These are the activations of a small neural network, seen along a few directions. Each row is one input.
In each table, some parts of the input vary, and every possible input appears once, in random order.
A made-up example of a description, with smaller parts first: one of 6 places along a line, together with either a single point or one of 9 places around a ring or (one of 2 separate values, together with one of 8 places around a ring).
Shared parts are said once, and a part with two or three values counts as separate values.
In the rows, 128 means zero.

Table:
row 1: | 108 | 194 | 173 | 120 | 141 | 163 | 121 | 104 |  64 | 127 |  33 | 163 |  69 |
row 2: | 163 |  70 |  78 | 138 | 130 |  83 | 132 | 116 | 163 | 188 | 138 |  71 | 150 |
row 3: |  74 | 168 | 144 | 136 |  93 | 185 | 156 | 170 | 126 |  65 |  58 |  54 | 159 |
row 4: | 132 | 146 | 115 | 160 |  89 | 150 | 144 | 142 | 129 | 141 |  65 |  40 | 167 |
row 5: |  80 | 148 | 135 | 122 | 119 | 170 | 140 | 178 | 145 |  62 | 146 |  99 | 174 |
row 6: | 101 | 167 | 137 | 148 |  66 | 193 | 144 | 156 | 111 |  79 | 118 |  67 | 178 |
row 7: | 156 | 101 |  94 | 144 | 119 | 104 | 137 | 133 | 142 | 182 |  92 |  57 | 160 |
row 8: | 160 |  69 |  76 | 139 | 128 |  78 | 125 | 116 | 174 | 171 | 181 |  97 | 149 |
row 9: | 105 |  99 | 105 | 117 | 161 |  99 | 130 | 164 | 184 |  97 | 200 | 137 | 168 |
row 10: | 134 | 108 | 103 | 141 | 117 | 110 | 123 | 143 | 153 | 115 | 214 | 122 | 175 |
row 11: | 104 | 194 | 183 | 114 | 133 | 174 | 117 | 115 |  66 | 112 |  59 | 176 |  77 |
row 12: | 138 |  57 |  77 | 115 | 173 |  68 | 142 | 134 | 195 | 177 | 117 |  79 | 141 |
row 13: | 107 | 154 | 132 | 142 |  81 | 175 | 136 | 156 | 121 |  82 | 163 |  90 | 182 |
row 14: | 107 | 138 | 117 | 141 | 127 | 137 | 152 | 165 | 158 | 127 |  38 |  45 | 156 |
row 15: | 132 |  89 |  94 | 122 | 160 |  88 | 146 | 154 | 172 | 170 |  66 |  63 | 150 |
row 16: | 149 |  81 |  84 | 137 | 125 |  85 | 120 | 127 | 171 | 141 | 210 | 119 | 163 |
row 17: | 115 | 131 | 121 | 143 | 101 | 144 | 128 | 153 | 139 |  97 | 193 | 114 | 183 |
row 18: | 178 | 111 | 140 | 127 | 134 | 100 | 107 |  75 |  93 | 165 | 167 | 210 |  64 |
row 19: | 119 | 176 | 181 | 113 | 156 | 144 | 117 | 117 |  84 | 130 |  95 | 204 |  69 |
row 20: | 197 |  76 | 122 | 112 | 137 |  85 | 104 |  55 | 107 | 163 | 177 | 207 |  51 |
row 21: |  75 | 162 | 140 | 128 | 100 | 189 | 148 | 177 | 133 |  59 |  98 |  74 | 168 |
row 22: | 176 |  66 | 129 |  84 | 182 |  73 | 114 |  66 | 134 | 148 | 159 | 230 |  36 |
row 23: | 144 | 179 | 170 | 136 | 111 | 154 | 111 |  98 |  61 | 144 | 119 | 181 |  88 |
row 24: | 132 | 196 | 164 | 142 | 100 | 172 | 115 |  86 |  44 | 142 |  60 | 145 |  88 |
row 25: | 132 | 144 | 176 | 106 | 168 | 118 | 111 | 110 | 102 | 138 | 130 | 231 |  64 |
row 26: | 154 | 103 | 149 | 101 | 182 |  86 | 116 |  91 | 120 | 151 | 148 | 237 |  47 |
row 27: | 133 |  56 |  74 | 114 | 173 |  62 | 134 | 135 | 207 | 158 | 163 | 109 | 142 |
row 28: | 128 | 196 | 172 | 136 |  93 | 181 | 112 |  97 |  47 | 128 |  84 | 157 |  95 |
row 29: |  87 | 123 | 124 | 121 | 143 | 136 | 133 | 175 | 166 |  77 | 178 | 127 | 175 |
row 30: |  99 | 173 | 141 | 154 |  60 | 191 | 150 | 149 | 105 |  83 |  80 |  49 | 170 |
row 31: | 157 | 149 | 164 | 131 | 121 | 129 | 104 |  91 |  77 | 152 | 150 | 205 |  81 |
row 32: | 122 |  70 |  83 | 112 | 170 |  72 | 128 | 147 | 203 | 124 | 195 | 134 | 157 |
Q: The inputs of row 8 and row 27 match in every part but one. If row 20 is changed in the same way as row 8 into row 27, which row does it become?
A: row 22
Q: Describe the family of inputs behind these rows.
A: one of 2 separate values, together with either one of 6 places along a line or one of 10 places around a ring
Q: Change only the choice among 2 separate values in row 26. List by row number the other rows that result.
A: row 18
Q: Change only the choice among 2 separate values in row 6. List by row number the other rows that result.
A: row 21

Table:
row 33: | 168 |  60 | 116 | 100 | 175 |  70 | 120 | 102 | 151 | 164 | 183 | 190 |  84 |
row 34: |  87 | 149 | 129 | 139 | 102 | 159 | 152 | 167 | 145 |  97 |  85 |  59 | 165 |
row 35: | 104 | 150 | 126 | 150 |  91 | 160 | 146 | 173 | 135 |  77 | 134 |  70 | 186 |
row 36: | 113 | 141 | 123 | 140 | 108 | 152 | 148 | 169 | 145 | 120 |  79 |  49 | 181 |
row 37: | 144 | 136 | 152 | 120 | 157 | 114 | 116 |  90 | 105 | 146 | 117 | 201 |  58 |
row 38: | 153 | 126 | 146 | 120 | 140 | 109 | 107 |  87 | 100 | 162 | 158 | 198 |  77 |
row 39: | 141 | 141 | 151 | 103 | 157 | 126 | 104 |  96 |  98 | 134 | 140 | 211 |  70 |
row 40: | 106 |  95 |  73 | 141 | 130 | 101 | 141 | 170 | 204 | 115 | 158 |  53 | 205 |
row 41: |  80 | 152 | 127 | 129 | 110 | 169 | 143 | 167 | 130 |  81 | 111 |  71 | 183 |
row 42: | 155 | 128 | 156 | 120 | 134 | 119 | 107 |  93 | 102 | 133 | 157 | 217 |  78 |
row 43: | 117 | 128 | 103 | 143 |  93 | 153 | 139 | 147 | 144 | 115 |  99 |  42 | 174 |
row 44: | 104 | 142 | 115 | 148 |  95 | 162 | 143 | 164 | 140 | 114 | 132 |  57 | 188 |
row 45: | 158 | 126 | 145 | 119 | 157 | 100 | 111 |  95 |  95 | 170 | 111 | 192 |  71 |
row 46: | 163 | 118 | 130 | 120 | 144 |  98 | 114 |  73 |  97 | 163 | 129 | 183 |  72 |
Q: Describe the family of inputs behind these rows.
A: one of 2 separate values, together with either a single point or one of 6 places around a ring
Q: Change only the choice among 2 separate values in row 34. List by row number the other rows that result.
A: row 37
Q: Which other rows agree with row 46 in the choice among 2 separate values? List them by row number.
A: row 33, row 37, row 38, row 39, row 42, row 45

Table:
row 47: |  86 | 168 | 150 | 121 | 129 | 169 | 129 | 147 | 110 |  75 | 144 | 146 | 138 |
row 48: |  89 | 142 | 148 | 115 | 143 | 141 | 148 | 159 | 139 |  92 |  90 | 121 | 124 |
row 49: | 138 |  82 |  91 | 126 | 114 | 122 | 146 | 139 | 164 | 120 | 128 |  61 | 158 |
row 50: | 157 | 110 | 140 | 125 | 118 | 117 | 112 |  92 | 111 | 139 | 199 | 193 | 101 |
row 51: | 126 |  88 | 111 | 112 | 179 |  79 | 129 | 140 | 173 | 131 | 146 | 155 | 128 |
row 52: | 148 |  96 | 106 | 111 | 169 |  79 | 122 | 104 | 145 | 184 | 105 | 134 | 103 |
row 53: | 134 | 127 |  91 | 170 |  66 | 137 | 137 | 136 | 138 | 130 | 151 |  40 | 197 |
row 54: | 128 | 108 | 122 | 114 | 150 | 110 | 116 | 131 | 159 | 103 | 204 | 180 | 119 |
row 55: | 121 | 176 | 165 | 131 |  94 | 171 | 112 | 117 |  70 |  99 | 130 | 163 | 118 |
row 56: | 147 | 172 | 158 | 139 | 109 | 156 | 125 | 103 |  76 | 144 |  66 | 138 |  94 |
row 57: |  98 | 138 | 117 | 141 | 119 | 144 | 141 | 186 | 161 | 118 | 127 |  62 | 201 |
row 58: | 114 | 146 | 140 | 124 | 135 | 144 | 134 | 121 | 118 | 141 |  39 | 109 |  98 |
row 59: | 177 | 111 | 125 | 134 | 139 |  95 | 114 |  88 | 100 | 189 | 135 | 163 |  84 |
Q: Describe the family of inputs behind these rows.
A: either one of 3 separate values or (one of 2 separate values, together with one of 5 places around a ring)
Q: Change only the choice among 2 separate values in row 50. List by row number the other rows that result.
A: row 55

Table:
row 60: |  99 | 109 | 100 | 118 | 145 | 122 | 145 | 162 | 173 | 114 | 110 |  67 | 170 |
row 61: | 117 | 158 | 137 | 147 |  95 | 154 | 135 | 138 | 109 | 122 |  99 |  92 | 148 |
row 62: | 151 | 121 | 159 | 112 | 122 | 138 | 134 |  98 | 102 | 119 | 103 | 167 |  67 |
row 63: | 130 | 118 | 107 | 141 |  95 | 141 | 129 | 130 | 137 | 114 | 176 |  98 | 163 |
row 64: |  80 | 148 | 132 | 118 | 127 | 162 | 137 | 167 | 142 |  75 | 121 | 102 | 164 |
row 65: | 110 | 151 | 134 | 141 |  98 | 155 | 129 | 146 | 119 |  95 | 146 | 111 | 164 |
row 66: | 154 | 104 | 117 | 109 | 170 |  79 | 100 |  77 | 123 | 170 | 149 | 199 |  69 |
row 67: | 154 | 112 | 128 | 131 | 158 |  86 | 118 | 135 | 139 | 181 | 150 | 157 | 128 |
row 68: | 138 | 139 | 144 | 109 | 160 | 114 | 101 |  80 |  91 | 134 | 159 | 224 |  67 |
row 69: | 144 | 106 |  93 | 141 | 101 | 124 | 131 | 123 | 140 | 139 | 149 |  78 | 160 |
row 70: |  85 | 120 | 113 | 118 | 139 | 139 | 143 | 168 | 171 |  88 | 137 |  90 | 173 |
row 71: | 130 | 153 | 131 | 145 |  84 | 161 | 128 | 118 | 100 | 124 | 115 |  91 | 141 |
row 72: |  95 | 157 | 136 | 135 | 114 | 158 | 132 | 160 | 135 |  80 | 134 | 112 | 162 |
row 73: | 117 | 115 | 102 | 136 | 131 | 115 | 141 | 157 | 169 | 122 | 123 |  76 | 168 |
row 74: | 143 | 114 | 130 | 109 | 167 |  93 | 102 |  83 | 117 | 146 | 175 | 216 |  70 |
row 75: | 124 | 146 | 127 | 139 |  86 | 162 | 123 | 126 | 109 |  99 | 160 | 109 | 155 |
row 76: |  86 | 155 | 135 | 124 | 124 | 162 | 143 | 161 | 131 | 101 |  75 |  83 | 147 |
row 77: | 100 | 129 | 113 | 124 | 138 | 137 | 146 | 157 | 149 | 124 |  66 |  62 | 152 |
row 78: | 154 | 123 | 129 | 111 | 166 |  94 | 101 |  68 | 103 | 178 | 110 | 196 |  59 |
row 79: | 151 |  85 | 137 | 109 | 133 | 115 | 133 | 111 | 137 | 107 | 164 | 173 |  84 |
row 80: | 117 | 135 | 117 | 143 | 124 | 131 | 143 | 150 | 143 | 132 |  76 |  70 | 150 |
row 81: | 154 | 134 | 143 | 135 | 152 | 103 | 119 | 126 | 115 | 190 | 103 | 153 | 113 |
row 82: | 115 | 121 | 113 | 141 | 108 | 131 | 135 | 149 | 149 | 110 | 163 |  99 | 173 |
row 83: | 131 | 130 | 113 | 146 | 110 | 131 | 138 | 133 | 128 | 147 |  89 |  71 | 152 |
row 84: | 144 | 114 | 155 | 108 | 125 | 138 | 129 | 107 | 109 |  93 | 148 | 183 |  79 |
row 85: | 144 | 126 | 108 | 146 |  96 | 139 | 131 | 116 | 118 | 148 | 106 |  73 | 145 |
row 86: | 101 | 127 | 116 | 135 | 125 | 133 | 139 | 163 | 166 |  95 | 152 | 100 | 171 |
row 87: | 139 | 125 | 143 | 131 | 153 | 104 | 117 | 143 | 134 | 152 | 180 | 180 | 131 |
row 88: | 130 | 110 |  98 | 141 | 116 | 114 | 137 | 141 | 152 | 137 | 135 |  76 | 169 |
row 89: | 164 |  94 | 136 | 113 | 133 | 116 | 135 |  95 | 122 | 142 |  93 | 149 |  71 |
row 90: | 133 | 155 | 160 | 130 | 143 | 129 | 113 | 139 | 103 | 137 | 162 | 192 | 124 |
row 91: | 102 | 164 | 140 | 141 | 110 | 157 | 139 | 153 | 124 | 108 |  86 |  92 | 145 |
row 92: | 143 | 147 | 147 | 111 | 158 | 115 | 104 |  70 |  85 | 158 | 118 | 211 |  56 |
row 93: | 164 |  74 | 122 | 108 | 137 |  99 | 134 | 104 | 143 | 133 | 136 | 153 |  83 |
row 94: | 140 | 162 | 165 | 135 | 140 | 128 | 118 | 130 |  93 | 165 | 113 | 174 | 109 |
Q: Describe the family of inputs behind these rows.
A: one of 5 places around a ring, together with either one of 3 separate values or one of 4 places along a line
Q: The inputs of row 83 and row 65 match in every part but the place on the ring of 5. If row 80 is changed in the same way as row 83 into row 65, which row does it become?
A: row 72
Q: Change only the place on the ring of 5 in row 77. List by row number the other rows that result.
A: row 60, row 64, row 70, row 76
